Each row below holds a small network's activations on one input, seen along a few directions.
Each table varies a few parts of the input and shows all the possible inputs, shuffled.
Descriptions start from the smaller parts, as in this example, which fits no table here: ring(8) and (point or line(9) or (values(2) and line(6))).
Shared parts are said once, and a part with two or three values counts as separate values.

Other details of the inputs vary at random and push rows far along three fixed directions, the same in every table; ignore that.

A family of inputs:
r1: [ 13  -7   7  14 -40  28   6  19  -4   3   4 -15  18]
r2: [ -9  14 -70  -7  81 -66 -42  38  -5  37  56  38   1]
r3: [ 30 -16  23   2 -55  29  19 -74  -9 -17 -44  20 -16]
r4: [-19 -55 -15 -75 -19 -37 -15 -94   8   2 -43  45 -38]
r5: [ 33  32  17  65  -6  40  -8  95  -4  -9  30 -34  53]
r6: [ 23  37  -2  39  19  38  35 -18 -38   1   6  11   4]
r7: [ 23 -14  27   6  -4  18 -10 -35  -7 -27 -38   5 -13]
r8: [-37 -24 -41 -49  76 -70 -30  42  10  14  21  -4  -1]
r9: [  25    0  -43  -21  -16   -7   36 -115  -41   21  -10   69  -34]
r10: [ -3 -32  30 -23 -66   4  -2 -64  18 -19 -53   7 -21]
r11: [ 11  26   3  15 -30  38  40 -45 -32   4   5   8 -10]
r12: [ 44  33  73  64 -26  72  33 -29 -24 -35 -37 -12 -14]
r13: [-44 -18  89  -5 -84  39  19  21  49 -30 -44 -75  -6]
r14: [-42  -4 -42 -16  20 -65 -47  42  38  41  44   0  -2]
r15: [ 72  48  -7  82  28  60   9  75 -40  -4  45  -9  59]
r16: [ 22  -2 -51 -35  18   4  41 -84 -65   9  -9  46 -15]
r17: [-33   5 -31 -21  49 -42 -14  24  15  20  35   4  -2]
r18: [-31 -39  50 -28 -18 -15 -38  -8  50 -30 -49 -16 -19]
r19: [ 55  34  26  76  33  52   2  81 -30 -25  14 -27  46]
r20: [-26 -10  90 -16 -89  50  35 -26  31 -41 -68 -55 -16]
r21: [-75 -45  16 -73 -38 -63 -21 -46  60   4 -40   7 -48]
r22: [ -1   0  61  34 -21  29 -13  89  44 -29  -8 -58  31]
r23: [-45   9  13  11  -2 -16 -20  78  46  16  38 -49   5]
r24: [  8  23 -24  14  47  -4  -6  70  -8   9  39 -15  31]
r25: [ 60  37 -29  41  30  41  61 -73 -85   5   9  46  -3]
r26: [-10 -19 -38 -30  48 -37 -30  28  -4   9  16  17  13]
r27: [ 27  29 -69   8  30   0  36 -44 -53  29  43  45  -2]
r28: [ 24   5 -79 -23  33 -18  25 -30 -48  27  36  39   6]
r29: [-57 -47 -15 -51  -9 -75 -70  34  66  19   5 -14  -4]
r30: [-39  -1  32   5  10 -26 -30  49  62  -5  -3 -25  -4]
Each input here is: ring(5) and line(6).
Changing only the line(6) part turns r14 into r9. The same change can be made to r13. Which row results?
> r28
A walk changes only the line(6) part. It starts at r23 and steps to r11. List the rest of the walk in order.
> r27, r17, r6, r25
Change only the ring(5) part in r11. List by row number the other rows that result.
> r5, r10, r20, r21

A family of inputs:
r31: [-42  -8 -24 -18  69 -68 -87  87  73   2  24   1  11]
r32: [-10  38  73  62 -49  53  35   8  -8  -4 -22 -41  -6]
r33: [-25 -18 -61 -19  11 -74 -44  30   0  66  50  20  -1]
r34: [ 29   4  63  40 -61  54   1  26  32 -36 -22 -38  26]
r35: [  8  32  -8  34  -9   9 -17 112  30  20  56 -35  53]
r36: [ 35  20  20  56 -24  32 -21  57  20 -16  18  -1  31]
r37: [-56 -49  11 -79  -3 -22  32 -95   6 -18 -38  -8 -58]
r38: [-39 -41 -24 -56 -40 -25  -6  -9  16  19   6 -26 -10]
r39: [ 35  54 -59  23   9  25  58 -41 -68  33  40  63   9]
r40: [-27  -7  42 -29  -1   9  35 -44  35 -20 -40 -17 -26]
r41: [ 66  13 -75  20  37  22  16 -67 -74  -1  27  34  14]
r42: [-15 -23  47   3 -23  -7 -31 -38  25 -27 -57  -7 -39]
r43: [-10 -41  -9 -46 104 -39 -53  35 -17  -8  -3  36  29]
r44: [ 26  30  57  48 -81  72  22  29  11  -6  -8 -18  18]
r45: [ 58  48 -46  53  53  13  35 -61 -89  27  31  51 -20]
r46: [ 35   2  69  71 -64  39 -12  11  11 -26 -26 -32   6]
r47: [-18 -67  -6 -65 -59 -19   3 -97   0 -15 -41   2 -26]
r48: [-31  -5  47 -20  -6   9  26 -48  30 -16 -44  14 -40]
r49: [  8 -32 -30 -55  85 -76 -33  71 -18  -6 -23  14   5]
r50: [ 36  48 -71   2   7  27  73 -57 -75  37  40  52   9]
r51: [ 18  31  -6  50  55   1 -43 106  41 -15  33 -34  45]
r52: [-82 -29  -9 -73 -12 -37  10 -16  15  10  -1 -30 -28]
Describe the family of inputs behind these rows.
> values(2) or (line(4) and ring(5))
Change only the line(4) part in r45. List by row number the other rows that result.
> r37, r40, r48
A walk changes only the line(4) part. It starts at r32 and steps to r39. List the rest of the walk in order.
> r50, r52
